These are the activations of a small neural network, seen along a few directions. Each row is one input.
In each table, some parts of the input vary, and every possible input appears once, in random order.
A made-up example of a description, with smaller parts first: one of 3 separate values, together with either a single point or one of 11 places along a line or (one of 6 places along a line, together with one of 8 places around a ring).
Shared parts are said once, and a part with two or three values counts as separate values.
In the rows, zero is written as 128.

Other details of the inputs shift rows strongly along two fixed directions, in all tables alike. That doesn't count.

A family of inputs:
row 1: [145 102 126  91 146 125 133  95 142 110 143 146 106]
row 2: [169 116 110 121 159 122 159 127 125  38 117 132 207]
row 3: [ 89 110 140  86 115 127 118 104 125 112 117 116 118]
row 4: [129 112 119 104 125 129 126 127 145 124 133 124  92]
row 5: [131 140 138  78 124 144 127 138 109 138 138 131 114]
row 6: [ 86 113 121 146 121 118 121 113 128  92 106 129 150]
row 7: [125 128 114 100 135 129 135 110 128 146 135 169 117]
row 8: [142 158 155 203 121 124 108 133 132 159 136 121 119]
row 9: [128 125  99 199 134 119 130 138 149  91 116 133 143]
row 10: [136 108 123  90 132 132 140 147 121 147 133 106 132]
row 11: [178 102 125 152 157 103 145 108 146  68 128 132 181]
row 12: [137 116  98 158 152 148 160 121 137  66 114 117 166]
row 13: [107  98 150  63 118 106 120 119 123 123 120 106 137]
row 14: [ 98 163 119 135 112 140 109 155 102 178 138 145 101]
row 15: [133 135 131  84 131 137 134 105 127 151 137 154 104]
row 16: [116 184 131 188 117 145 115 152 105 145 124 127 128]
row 17: [139 143 138 179 110 110 109 164 134 161 127 101 122]
row 18: [128 103 116 104 141 119 124 108 138 135 145 158 100]
row 19: [154 128 139  89 131 118 135 121 125 153 135 143 138]
row 20: [106 106  98  93 132 145 137 136 125 147 136 133 107]
row 21: [ 95 112 157  77 109 123 116 115 123 130 121 107 115]
row 22: [126 142 146 143 103 127 107 153 134 175 135 107  82]
row 23: [134 146 126 197 130 147 141 149 127 118 116 100 156]
row 24: [140 178 152 192 117 134 121 134 122 166 124 133 136]
Each input here is: one of 4 places along a line, together with either a single point or one of 5 places around a ring.
Which other rows does row 10 become when the place on the line of 4 takes its other values? List them by row number.
Answer: row 12, row 20, row 23

A family of inputs:
row 25: [100 102 132  32 115 115 117 110 125 192 141 157  82]
row 26: [101 183 159 168 107 153 106 133 104 210 134 126  95]
row 27: [122 152  97 196 139 128 139 142 116  80 105 148 188]
row 28: [139 147 139 167 120 136 121 159 120 194 139 103 114]
row 29: [122 171 173 143  96 105  81 156 106 213 141 119  99]
row 30: [116  88 125 105 137 140 155  93 142  15 102  99 169]
row 31: [128 113 148  21 125 132 127 125 107 198 152 129  98]
row 32: [149  97 130  64 153 119 145  75 140  37 129 156 147]
row 33: [121 136 108 206 148 126 142 120 123  95 109 143 193]
row 34: [156  99  93  66 158 154 170 108 143  39 133 143 134]
row 35: [161  82 116  75 156 124 148  86 155  35 136 144 125]
row 36: [136 123 105 216 139 105 121 132 147  74 118 136 159]
row 37: [141 168 127 175 112 138 119 183 116 172 134 106 119]
row 38: [152  92 136  47 126 119 133 125 142 167 146 122  90]
row 39: [122 162 137 192 122 156 122 137 125 172 135 115  98]
row 40: [110 135 152 183 110 122 120 155 124 110 100  71 167]
row 41: [ 60  90 133  28  97 125 104 133 116 174 128 101  72]
row 42: [132  73 100  71 143 117 143 104 154 113 133 147 114]
row 43: [125 178 129 169 124 152 129 136 112 115 119 137 142]
row 44: [141 154 138 205 138 129 141  98 140  82 105 137 175]
row 45: [135 159 159 171  98 110  87 169 122 204 145 106  85]
row 46: [153 101 120 112 147 135 154  92 157  80 126 136 124]
row 47: [131 122  93 216 152 131 145 131 139  93 116 129 171]
row 48: [107 161 103 184 114 137 113 174 118 168 130 128 108]
row 49: [147 149 149 172 126 111 127 129 128 144 116 122 164]
row 50: [130 129 137  12 116 136 122 148 102 183 149 135  95]
row 51: [120  91 119  59 137 101 124 102 130  98 135 162 129]
What do these inputs look like to the network?
Answer: one of 3 separate values, together with either a single point or (one of 2 separate values, together with one of 4 places along a line)
Changing only the choice among 3 separate values turns row 47 into row 28. The same change can be made to row 51. Which row results?
Answer: row 29
Which other rows does row 36 become when the choice among 3 separate values takes its other values? List them by row number.
Answer: row 35, row 45

A family of inputs:
row 52: [ 90 152 159 105  90 129  98 166  98 212 129  95 100]
row 53: [152 138 133 175 128 125 127 141 140 123 129 113 129]
row 54: [112 136 107 181 127 135 126 137 133 135 124 131 121]
row 55: [160 131 141 169 141 125 138 112 142  86 123 121 155]
row 56: [105 175 163 109  96 151 100 152  99 226 144 116  70]
row 57: [121 127 110 171 132 137 135 128 140  86 118 123 135]
row 58: [122 132 124 171 136 137 136 107 137  74 114 128 147]
row 59: [ 94 125 131 171 114 118 116 134 128 108 106 101 150]
row 60: [135 112 110  60 137 143 143 134 121 147 143 139 111]
row 61: [146 146 146 172 128 113 121 120 134 131 124 135 144]
row 62: [118  88 101  64 143 122 137 103 135 100 135 159 119]
row 63: [139 102 109  44 146 129 146 118 120 115 140 155 134]
row 64: [137 130 133 120 120 125 116 144 131 194 147 126  86]
row 65: [113  97 121  51 134 126 134  90 133 108 132 156 109]
row 66: [137 153 123 163 127 144 134 150 121 122 124 116 140]
row 67: [151 127 125 159 139 109 127 127 136 122 131 141 147]
row 68: [133 161 134 165 129 132 131 128 116 124 118 138 160]
row 69: [140  73 136  55 134 105 138 112 139  90 126 109 146]
Changing only one part turns row 54 into row 60. The same change can be made to row 59. Which row results?
Answer: row 52
What do these inputs look like to the network?
Answer: one of 3 separate values, together with either a single point or one of 5 places around a ring
Which other rows does row 65 become when the place on the ring of 5 takes its other values? List them by row number.
Answer: row 54, row 57, row 58, row 62
Which other rows does row 58 become when the choice among 3 separate values takes its other values? List them by row number.
Answer: row 55, row 56
